These are the activations of a small neural network, seen along a few directions. Each row is one input.
Each table varies a few parts of the input and shows all the possible inputs, shuffled.
Descriptions start from the smaller parts, as in this example, which fits no table here: line(4) and (point or line(11) or (values(3) and ring(8))).
Shared parts are said once, and a part with two or three values counts as separate values.
In the rows, zero is written as 128.

Other details of the inputs vary at random and push rows far along two fixed directions, the same in every table; ignore that.

Rows:
row 1: [173 130 176 112 157 116 102 103 154 139 119 186  86 140]
row 2: [179 128 186 127 155 120  95  97 152 129 131 184  98 130]
row 3: [ 85 153  70  58  76 105 159 102 133 191 193  79 247 107]
row 4: [ 70 106 176 201 123 140 165 133 124 106  46  31  85  61]
row 5: [ 48  70 128 181  94 169 167 146  78  91  62  36  92 129]
row 6: [ 93 152  33  75  75  97 167 162 138 169 190  69 231  87]
row 7: [159 107 104 134 138 140 117 173 107  92 138 190 100 167]
row 8: [ 16 109 166 171 135 185 147  88  85 119  73  38 106 132]
row 9: [177 131 182 126 152 124 104 102 157 139 128 187  92 137]
row 10: [176 140 192 133 158 116 102 102 148 126 123 190 109 127]
row 11: [187 130 144 142 151 115 112 162 162 117 125 179  76 117]
row 12: [103 127  70  58  52  94 162 102 122 191 191  77 249 125]
row 13: [151 101 143 120 121 137 101 114 102 113 137 197 116 201]
row 14: [ 72  94 170 195 120 144 159 128 128 109  54  25  74  63]
row 15: [ 26 108 128 188 134 177 154 149  90  97  70  30  90 112]
row 16: [ 27  87 160 168 108 181 161  81  75 117  70  50 101 138]
row 17: [195 155 163 150 159 105 110 158 144  95 122 173  97 108]
row 18: [ 59  96 199 168 120 151 161  70 133 133  51  34  80  96]
row 19: [193 156  86 151 167 143  94 141 134  92 101 168 106 144]
row 20: [184 128 139 134 152 110 112 159 167 110 122 176  72 122]
row 21: [161 100 105 136 120 129 108 174 107  91 135 188 100 180]
row 22: [134 178 128  78  84  62 162  85 159 196 178  64 246  58]
row 23: [142 141 108 136 176 142 101 181 121  97 144 178 101 162]
row 24: [146 136 104 134 157 146 100 177 117  96 143 184  95 156]
row 25: [136 137 142 117 159 155  93 117 112 118 145 192 110 176]
row 26: [237 198  57  57 142  91  82  94 165 167 197 214 219 152]
row 27: [ 81 165  73  64 100 100 152 107 136 199 199  69 250 112]
row 28: [152 119 100 134 140 141 112 170 109  93 141 191  94 164]
row 29: [130 151  66  74  78  56 168 150 179 197 169  59 202  49]
row 30: [150 108 142 117 139 148 109 113 102 114 141 199 116 188]
Each input here is: values(2) and (point or line(6) or line(8)).
Q: The inputs of row 11 and row 9 match in every part but the values(2) part. If row 19 is changed in the same way as row 11 into row 9, which row does it become?
A: row 26
Q: A walk changes only the line(8) part. It starts at row 13 and steps to row 12. List the rest of the walk in order.
A: row 30, row 16, row 3, row 25, row 8, row 27
Q: Change only the values(2) part in row 4. List by row number the other rows that result.
A: row 10

Rows:
row 31: [167 102 113 146 139 172 110 144 108  75 107 213  56 159]
row 32: [ 70 140 122  99  88 103 159  87 126 182 148  51 198  85]
row 33: [120 127 120  92  73  96 166  96 131 189 155  90 191 109]
row 34: [199 116 143 165 172 138  96 141 137  94  80 188  66 142]
row 35: [150 115 118 144 157 173 108 168 112  79 118 213  51 148]
row 36: [119 134  90 117  70  99 170 113 153 159 131  27 182  72]
row 37: [166 104 152 169 150 163  92 128  89  75 122 204 101 188]
row 38: [174 121 125 146 151 138 109 164  96  63  89 191  72 192]
row 39: [ 88 150 111 102  98 113 148  88 133 170 144  34 202  76]
row 40: [121 110 136 141 182 160  79 160 120 101 140 192  60 200]
row 41: [ 48  83 196 182 114 156 174 135 103 124  62  47  61  98]
row 42: [173 169 112  69 141  73 103 143 156 161 218 206 166 125]
row 43: [180 151 124  48 138  93 117 119 161 166 205 210 186 150]
row 44: [208 139 101  74 103  61 112 140 156 154 197 205 165 128]
row 45: [ 99 116 163 180 138 155 141 136 129  98  69  64  64 101]
row 46: [ 92 104 171 176 137 148 134 136 116  97  73  69  67  94]
row 47: [131 107 139 135 174 169  73 131 112 105 127 192  75 214]
row 48: [150  89 130 142 152 158  80 127 110 102 116 193  71 218]
row 49: [ 73 137 132  95  85 113 173  94 127 195 151  52 196  93]
row 50: [169 163  87  93 140 103 102 169 132 136 233 204 199 144]
row 51: [ 44 113 181 185 147 166 143 108 105 102  66  31  74  88]
row 52: [175 178 115  69 134  82  94 148 170 155 209 203 173 123]
row 53: [157 134 130 143 169 140 106 188 100  67 100 190  67 181]
row 54: [204 157 109  69 104  81  95 115 162 156 185 205 185 141]
row 55: [149 149 139 134 180 160  94 139  88  76  98 193  89 203]
row 56: [114 151  63  91  85 102 159 120 105 147 133  76 210 138]
row 57: [100 156 122  89  91 106 135  98 147 173 155  85 203  96]
row 58: [187 119 167 148 160 143  83 104 119  88 101 189  72 160]
row 59: [187 145  82  96 120  93 108 189 135 132 223 203 192 137]
row 60: [ 18 107 132 178 133 205 162 119  86  98  70  59  71 102]
row 61: [ 94 156  93 114 118 118 154  95 142 184 121  37 210  73]
row 62: [ 76  92  61 107  61 107 159 136 131 170 149  37 183 123]
row 63: [ 94 141  95 113  98 127 143 119 108 154 179  86 229 116]
row 64: [138 152 136 140 188 150 100 167  96  71 111 192  74 188]
row 65: [193 109 162 153 153 133  91 134 128  80 103 186  58 145]
row 66: [178 109 175 150 136 132  92 138 136  85  99 201  60 153]
row 67: [208 173  81  93 140  75 110 166 183 151 189 192 168 113]
row 68: [193 126 148 160 180 148  89 111 129 103  78 191  80 157]
row 69: [ 29 103 135 173 125 215 157  90  78 102  57  59  86 116]
row 70: [161 122 181 148 154 133  89 161 140  89 110 200  56 142]
row 71: [ 92 107  83 133  58 111 172 138 110 145 156  48 215  93]
row 72: [173  85 181 135 148 132 121 137 134  92 108 206  59 166]
row 73: [225 170  88  77 122  89 101 111 166 152 185 186 179 141]
row 74: [103 114 156 192 135 158 140  84 120 107  47  77  91 124]
row 75: [110 104 151 197 128 148 147 115 129  98  49  75  77 109]
row 76: [ 25  65 139 182 119 171 146 152 100 111  70  34  66 139]
row 77: [ 77 166  94 126 116 105 165 118 157 171 143  38 192  67]
row 78: [170 154 120  54 146  83 123 147 168 161 218 209 171 136]
row 79: [115 169  94 110 117 109 144  96 155 172 145  76 204  93]
row 80: [ 61 110 197 166 143 158 152 122 107 126  92  89  69 118]
row 81: [179  97 182 146 140 133 115 140 122 105 110 205  52 163]
row 82: [102 117 119  83  92  87 177 146 156 171 166  88 178  87]
row 83: [191 151 107  72 121  63 110 164 160 157 207 204 159 117]
row 84: [ 61 122 177 184 140 183 144  80 111 108  49  27  86 110]
row 85: [ 53  68 195 168 112 164 175  78 103 115  47  52  86 127]
row 86: [ 84 160  90 120 126 109 160 123 150 179 134  36 195  59]
row 87: [ 89 123 113 105  67  91 166  82 125 178 137  52 194  89]
row 88: [193 150  47  66 107 121 114 122 134 145 193 218 179 148]
row 89: [102 142  85 123 106  98 166 143 154 175 123  34 188  51]
row 90: [ 81 134 168 177 158 165 135 116 126 103  81  66  72 108]
Q: Describe the family of inputs behind these rows.
A: ring(5) and (values(4) or line(8))
Q: The inputs of row 74 and row 79 match in every part but the ring(5) part. If row 58 is changed in the same way as row 74 into row 79, which row does it become?
A: row 39
Q: The inputs of row 60 and row 35 match in every part but the ring(5) part. If row 80 is changed in the same way as row 60 into row 35, which row does it become?
A: row 41
Q: Change only the values(4) part in row 71. List by row number the other rows that result.
A: row 31, row 38, row 62
Q: A walk changes only the line(8) part. It starts at row 89 and steps to row 67. List the rest of the walk in order.
A: row 45, row 46, row 70, row 83, row 41, row 82

Rows:
row 91: [104 121 100  69  69  75 172 120 146 198 176  74 199  97]
row 92: [ 84 144  48  79  88 106 161 143 114 173 180  70 220 119]
row 93: [142 124 104 123 150 161 111 153 108  96 149 197 108 175]
row 94: [203  95 139 125 110 119 108 112 133 116 108 190  99 170]
row 95: [ 61  86 201 225 141 185 162 140  92  61  32  65  33  99]
row 96: [ 48  81 149 135  76 139 189 102 123 151 102  36 128  90]
row 97: [182 119  86 136 130 147 100 133 101  91 114 186 119 191]
row 98: [164 178  66  68 130  74 120 143 186 186 187 136 199 105]
row 99: [169 137 151 144 156 107 106 175 136 100 134 182 106 137]
row 100: [ 83 112 116 147 137 156 122 144  98 108 120 100 117 166]
row 101: [168 142 119 131 165 145  98 133 153 123 131 188  85 119]
row 102: [157 104 163 116 139 112 107 138 142 129 136 193  93 168]
row 103: [161  97 152 118 126 132 111 127 135 127 147 206  85 143]
row 104: [ 48  82 156 140  85 122 169 106 125 156 103  17 130 108]
row 105: [169 147 131 131 179 127  87 142 159 122 130 166  89 148]
row 106: [159 176 100  62 114  97 132 102 151 174 209 158 227 110]
row 107: [214 125 126 151 131 112 108 148 126  83 107 179 113 137]
row 108: [159 149 171 126 170 132  86 107 128 119 144 179 124 166]
row 109: [ 84 123 138 161  86 142 164  52 103 138  66  21 170 102]
row 110: [ 25  82 162 201 139 209 141 128  64  64  36  66  37 156]
row 111: [171 140 146 136 145 114 108 171 131  92 138 185  95 128]
row 112: [174 139 148 139 156 111 114 173 126 101 136 182  99 132]
row 113: [154 151 170 125 169 130  92 109 128 122 135 189 128 163]
row 114: [116 145  81 106  73  88 168 150 143 167 180  77 210  47]
row 115: [137 128 110 126 157 143  97 161 110 104 141 189 115 189]
row 116: [158 144 159 128 156 149  97  98 121 120 145 202 120 138]
row 117: [173 164  87  85 108  57 127 172 161 159 211 132 209 102]
row 118: [ 56 103 184 207 172 189 141 114 108  93  14  50  19 115]
row 119: [150 153  44  97  83  88 154  99 164 177 131  53 211  78]
row 120: [156 154 165 116 159 137  94 104 124 114 139 192 117 154]
row 121: [101 167 108  79 101  94 156  92 132 190 173  71 232  92]
row 122: [ 83 107 105 148 123 174 132 135  91 109 121 122 113 138]
row 123: [169 145 123 126 171 143 107 137 158 116 128 185  87 129]
row 124: [ 44  88 151 131  72 128 177 104 121 152  98  30 122  96]
row 125: [ 52 132 119 144 113 141 163 111 139 146  82  14 120  72]
Q: The inputs of row 118 and row 92 match in every part but one. If row 105 is changed in the same way as row 118 into row 92, which row does it become?
A: row 100
Q: Describe the family of inputs behind these rows.
A: values(5) and (point or line(6))
Q: Which other rows agree with row 114 in the values(5) part? List them by row number.
A: row 95, row 99, row 107, row 111, row 112, row 117
Q: Change only the line(6) part in row 102. List by row number the other rows that result.
A: row 91, row 96, row 103, row 104, row 124

Rows:
row 126: [194 160 111  94 177 128  80 122 129 136 179 242 142 185]
row 127: [ 97 106 182 172 168 192  99 107  98  76  68 148  61 174]
row 128: [ 70 145  68 109  94 121 163 125 137 153 133  36 198  88]
row 129: [202 179 161  78 171  88 103 153 151 125 173 240 122 143]
row 130: [143 136 157 157 150 145 117 131 144 117 136 160 102  81]
row 131: [159 134 118 100 114 107 100 135 125 137 173 194 149 157]
row 132: [ 91  94 117 142 110 135 154 145 110 119  98  68 112 107]
row 133: [131 143 105  94 106 118 133 115 129 147 187 128 172 137]
row 134: [111 141  68 100  78  93 147 150 135 160 158  90 183  98]
row 135: [ 98 133 125 109 110  81 141 118 179 190 143  32 172  79]
row 136: [ 38  64 193 199 113 178 172 113  88 101  51  52  74 135]
row 137: [ 91 144  72 108  83 116 161 135 133 155 152  45 178  91]
row 138: [122 108 153 132 100 133 156  66 144 148  73  86 106  98]
row 139: [123  79 185 161 150 165 109 127  90  84  90 161  53 167]
row 140: [193 164  89 108 179 132  88 151 136 125 152 219 119 167]
row 141: [157 118 190 211 167 152 106 114 100  58  48 127  71 143]
row 142: [154 128  84 102 106  92 146 169 148 145 164 146 165 126]
Q: Describe the family of inputs behind these rows.
A: values(5) or (values(2) and line(6))
Q: Which of the alternatives is row 127?
A: values(2) and line(6)
Q: A walk changes only the line(6) part. It starts at row 126 and steps to row 127. List the rest of the walk in order.
A: row 133, row 131, row 139, row 136
